These are the activations of a small network on made-up records, seen along a few directions, one row for each record.
Each row is followed by the record's values for the fields U, G, N, D, H, F.
Not every record has every field; a missing one is left out.
Other fields move the rows too, some of them a lot.
In the rows, 500 means zero.
Strong random noise was added to every row along 8 fixed directions; ignore it. To show where, here is one row again and again, with new noise each time:
351; 161; 419; 418; 450; 404; 655; 659; 393; 672; 584; 455; 434; 713; 425; 455; 419; 487; 424; 596; 575; 629; 331; 554; 636; 372; 470
434; 492; 571; 706; 478; 586; 644; 524; 488; 525; 320; 615; 658; 381; 405; 429; 633; 477; 361; 436; 502; 627; 494; 375; 761; 269; 405
370; 250; 542; 556; 402; 437; 619; 580; 597; 493; 582; 531; 570; 518; 467; 532; 236; 584; 378; 457; 652; 443; 482; 597; 407; 376; 522
517; 374; 445; 596; 536; 306; 461; 568; 230; 758; 464; 571; 472; 601; 610; 685; 478; 364; 545; 587; 417; 462; 561; 696; 488; 499; 463
516; 149; 566; 564; 357; 535; 397; 537; 581; 188; 622; 528; 419; 752; 404; 330; 581; 360; 548; 552; 543; 686; 456; 588; 612; 382; 355
593; 498; 591; 539; 289; 645; 425; 478; 753; 348; 539; 373; 409; 512; 436; 465; 559; 575; 562; 694; 464; 461; 529; 437; 524; 430; 679
368; 265; 484; 314; 504; 483; 599; 484; 546; 183; 645; 614; 590; 579; 446; 415; 352; 506; 455; 297; 666; 672; 374; 610; 398; 581; 200
473; 658; 302; 611; 566; 550; 382; 552; 525; 679; 432; 450; 603; 600; 657; 257; 363; 625; 559; 540; 468; 355; 338; 743; 471; 315; 561
389; 444; 412; 492; 496; 623; 561; 529; 321; 566; 647; 565; 540; 506; 596; 722; 485; 413; 449; 501; 375; 606; 467; 738; 439; 349; 284
558; 682; 473; 353; 552; 431; 538; 410; 320; 605; 470; 561; 514; 340; 616; 861; 522; 478; 572; 516; 370; 457; 606; 560; 329; 761; 430

610; 470; 532; 700; 440; 437; 427; 571; 545; 624; 313; 469; 519; 626; 478; 294; 572; 532; 550; 587; 491; 394; 471; 437; 725; 364; 686 : (U u3; H h3)
354; 281; 581; 572; 401; 342; 758; 623; 539; 744; 517; 538; 597; 435; 482; 727; 167; 656; 310; 493; 624; 316; 539; 559; 381; 368; 674 : (U u3; H h3)
448; 322; 389; 513; 451; 519; 397; 569; 455; 607; 645; 358; 342; 657; 497; 532; 482; 454; 531; 710; 497; 554; 437; 568; 561; 403; 531 : (U u4; H h4)
670; 617; 474; 693; 441; 627; 243; 456; 565; 345; 389; 575; 643; 578; 620; 344; 568; 511; 619; 375; 445; 366; 493; 632; 556; 442; 431 : (U u3; H h1)
471; 362; 475; 466; 391; 456; 586; 576; 499; 608; 501; 406; 428; 605; 459; 597; 451; 558; 524; 679; 499; 495; 444; 514; 528; 441; 622 : (U u1; H h4)
520; 322; 626; 696; 341; 443; 461; 580; 608; 624; 591; 468; 508; 441; 507; 673; 248; 554; 365; 458; 632; 188; 682; 488; 412; 420; 748 : (U u4; H h1)
590; 390; 515; 403; 483; 418; 440; 451; 398; 388; 491; 549; 448; 572; 485; 630; 606; 395; 597; 511; 474; 571; 528; 486; 547; 715; 379 : (U u4; H h4)
546; 697; 390; 355; 596; 375; 394; 435; 472; 604; 504; 423; 408; 488; 656; 624; 389; 569; 670; 630; 422; 365; 517; 657; 226; 727; 606 : (U u5; G g2; N n3; D d1; H h3)
400; 625; 589; 499; 467; 582; 711; 449; 574; 600; 524; 536; 604; 160; 507; 844; 358; 638; 316; 434; 501; 391; 614; 430; 322; 501; 560 : (U u5; G g1; N n2; D d2; H h4; F f1)
504; 377; 488; 560; 554; 362; 464; 487; 407; 416; 425; 676; 593; 595; 546; 490; 457; 439; 529; 355; 558; 531; 508; 652; 459; 553; 310 : (U u5; G g1; N n2; D d2; H h4; F f4)
392; 434; 489; 482; 479; 512; 633; 573; 544; 516; 544; 491; 560; 517; 472; 397; 360; 574; 407; 424; 580; 501; 421; 531; 451; 382; 514 : (U u1; H h1)
543; 754; 529; 495; 400; 663; 497; 416; 760; 450; 425; 339; 444; 339; 467; 501; 558; 677; 562; 728; 419; 459; 504; 371; 482; 473; 722 : (U u5; G g2; N n3; D d1; H h3)
604; 538; 592; 567; 579; 262; 354; 472; 647; 352; 365; 515; 493; 492; 459; 247; 412; 517; 568; 409; 683; 359; 611; 370; 458; 699; 663 : (U u1; H h3)
453; 428; 355; 511; 553; 491; 436; 595; 355; 703; 517; 439; 439; 643; 527; 445; 521; 444; 489; 546; 492; 521; 397; 546; 653; 426; 490 : (U u4; H h1)
529; 459; 542; 495; 451; 628; 489; 487; 331; 505; 596; 555; 489; 402; 493; 830; 657; 356; 419; 403; 431; 555; 619; 393; 625; 538; 356 : (U u2; H h4)
542; 261; 634; 473; 308; 387; 514; 561; 637; 487; 681; 384; 319; 607; 448; 621; 328; 525; 510; 641; 571; 358; 618; 531; 307; 520; 759 : (U u5; G g1; N n1; D d2; H h1; F f3)
470; 468; 515; 627; 571; 503; 447; 469; 594; 304; 426; 666; 718; 505; 526; 237; 391; 532; 445; 196; 648; 458; 442; 584; 482; 452; 316 : (U u5; G g1; N n2; D d2; H h4; F f4)
517; 452; 394; 575; 749; 231; 314; 495; 306; 501; 365; 626; 542; 638; 553; 277; 495; 351; 589; 354; 605; 539; 476; 580; 570; 659; 315 : (U u4; H h4)
480; 694; 440; 586; 575; 630; 505; 490; 497; 517; 357; 564; 694; 409; 541; 355; 539; 558; 454; 328; 493; 469; 419; 473; 610; 398; 425 : (U u1; H h4)
492; 499; 628; 317; 453; 501; 727; 455; 455; 397; 599; 570; 463; 433; 463; 706; 558; 449; 491; 509; 396; 631; 582; 521; 333; 560; 434 : (U u5; G g2; N n3; D d2; H h3; F f2)
356; 360; 394; 465; 606; 277; 621; 543; 355; 711; 432; 570; 579; 496; 521; 635; 303; 559; 436; 479; 617; 498; 435; 568; 472; 575; 422 : (U u4; H h3)
485; 322; 529; 556; 539; 452; 460; 519; 301; 490; 615; 571; 454; 540; 501; 664; 555; 291; 468; 449; 480; 594; 594; 529; 549; 491; 341 : (U u2; H h3)
690; 427; 619; 570; 413; 420; 243; 450; 567; 334; 581; 488; 350; 594; 557; 546; 517; 384; 640; 534; 469; 360; 682; 584; 336; 650; 587 : (U u5; G g1; N n2; D d2; H h1; F f4)
540; 486; 613; 585; 336; 576; 555; 504; 613; 514; 461; 425; 433; 444; 420; 618; 586; 541; 490; 657; 442; 490; 575; 375; 576; 395; 672 : (U u5; G g2; N n3; D d1; H h4)
584; 621; 576; 755; 553; 565; 375; 412; 589; 286; 327; 687; 710; 425; 527; 281; 570; 467; 492; 253; 535; 463; 567; 513; 566; 419; 369 : (U u5; G g1; N n2; D d2; H h4; F f1)
435; 775; 428; 375; 624; 516; 709; 515; 411; 764; 414; 483; 604; 350; 542; 492; 439; 618; 411; 386; 483; 413; 437; 435; 451; 516; 567 : (U u5; G g1; N n1; D d2; H h1; F f2)
465; 466; 661; 520; 415; 645; 729; 471; 338; 451; 548; 627; 477; 355; 450; 850; 755; 298; 411; 566; 264; 751; 633; 510; 518; 371; 312 : (U u5; G g2; N n3; D d2; H h4; F f2)
480; 480; 546; 233; 431; 504; 663; 447; 587; 343; 482; 465; 483; 414; 389; 626; 506; 599; 498; 477; 568; 567; 446; 320; 470; 749; 479 : (U u1; H h1)
670; 569; 677; 685; 405; 579; 446; 528; 451; 552; 450; 504; 378; 499; 472; 530; 811; 307; 515; 639; 282; 509; 689; 420; 647; 358; 643 : (U u5; G g2; N n3; D d2; H h4; F f2)
517; 526; 491; 185; 577; 333; 508; 420; 665; 251; 582; 473; 457; 568; 484; 271; 321; 611; 619; 437; 656; 491; 433; 534; 209; 815; 510 : (U u5; G g1; N n1; D d2; H h3; F f3)
322; 383; 329; 565; 600; 420; 585; 628; 390; 737; 464; 558; 692; 592; 570; 419; 219; 602; 374; 330; 647; 392; 324; 676; 515; 352; 423 : (U u4; H h1)
473; 487; 508; 628; 601; 374; 402; 477; 659; 285; 428; 561; 591; 551; 516; 153; 328; 532; 549; 418; 639; 466; 467; 625; 364; 476; 479 : (U u1; H h3)
529; 527; 506; 747; 575; 380; 384; 497; 451; 627; 327; 583; 577; 424; 540; 516; 491; 467; 480; 481; 535; 398; 601; 482; 603; 480; 531 : (U u4; H h3)
344; 672; 333; 203; 642; 429; 769; 567; 487; 771; 377; 346; 479; 493; 430; 295; 442; 707; 468; 577; 561; 566; 238; 345; 555; 567; 634 : (U u1; H h4)

Which values does each new row have?
355; 522; 465; 539; 624; 366; 727; 516; 330; 692; 335; 662; 694; 344; 525; 621; 392; 538; 375; 350; 559; 532; 496; 512; 504; 475; 372 : (U u5; G g2; N n3; D d1; H h3)
592; 521; 471; 467; 539; 472; 477; 523; 257; 634; 448; 521; 466; 550; 509; 594; 679; 368; 525; 441; 435; 521; 542; 401; 657; 586; 448 : (U u2; H h1)
556; 490; 546; 541; 601; 395; 438; 398; 401; 343; 364; 635; 502; 473; 449; 505; 706; 340; 578; 513; 471; 695; 570; 439; 604; 651; 295 : (U u4; H h3)
444; 475; 509; 269; 336; 613; 712; 535; 760; 443; 583; 383; 562; 508; 418; 435; 310; 792; 439; 503; 602; 406; 330; 436; 424; 487; 658 : (U u3; H h4)
446; 215; 461; 403; 442; 398; 551; 596; 425; 566; 625; 423; 371; 699; 440; 537; 448; 468; 508; 604; 559; 578; 430; 507; 552; 480; 524 : (U u2; H h3)
342; 662; 440; 570; 603; 655; 651; 452; 432; 600; 416; 543; 616; 272; 483; 579; 593; 510; 381; 531; 417; 676; 443; 447; 612; 339; 339 : (U u4; H h3)
441; 216; 464; 525; 536; 441; 457; 619; 496; 410; 584; 549; 517; 802; 455; 118; 427; 435; 452; 321; 658; 564; 345; 596; 612; 367; 384 : (U u5; G g1; N n2; D d2; H h4; F f4)
517; 527; 661; 354; 534; 426; 640; 389; 562; 204; 402; 601; 523; 353; 353; 508; 618; 467; 502; 389; 570; 662; 569; 278; 472; 756; 382 : (U u1; H h4)
429; 453; 559; 676; 449; 510; 562; 542; 535; 674; 479; 455; 502; 358; 451; 647; 426; 531; 357; 563; 542; 414; 588; 400; 540; 374; 637 : (U u4; H h1)
499; 335; 520; 401; 458; 350; 636; 517; 568; 408; 344; 555; 575; 638; 387; 322; 483; 606; 538; 481; 622; 576; 348; 442; 601; 591; 459 : (U u3; H h4)
475; 454; 453; 403; 529; 369; 675; 557; 417; 639; 265; 464; 492; 578; 359; 373; 632; 548; 517; 589; 550; 643; 351; 279; 782; 555; 535 : (U u1; H h4)
457; 348; 430; 184; 416; 326; 760; 547; 388; 756; 399; 392; 398; 542; 397; 760; 514; 633; 526; 726; 517; 577; 355; 327; 620; 750; 575 : (U u3; H h4)
545; 261; 467; 201; 468; 344; 436; 542; 426; 449; 712; 427; 345; 658; 484; 588; 375; 458; 533; 401; 649; 438; 496; 448; 422; 838; 502 : (U u2; H h1)
529; 555; 493; 617; 553; 337; 442; 521; 497; 583; 463; 568; 621; 488; 649; 542; 213; 565; 520; 396; 557; 211; 591; 720; 219; 531; 606 : (U u1; H h4)
477; 403; 592; 719; 541; 281; 496; 489; 632; 528; 236; 487; 501; 405; 329; 318; 501; 536; 457; 603; 695; 520; 550; 216; 714; 524; 641 : (U u4; H h3)
329; 460; 439; 713; 541; 472; 661; 614; 511; 700; 322; 565; 733; 456; 489; 325; 320; 636; 332; 383; 629; 447; 376; 517; 621; 214; 518 : (U u1; H h4)
447; 564; 456; 486; 558; 467; 559; 560; 459; 667; 566; 479; 497; 544; 597; 465; 358; 526; 487; 507; 453; 396; 477; 692; 303; 398; 591 : (U u5; G g1; N n1; D d2; H h4; F f2)
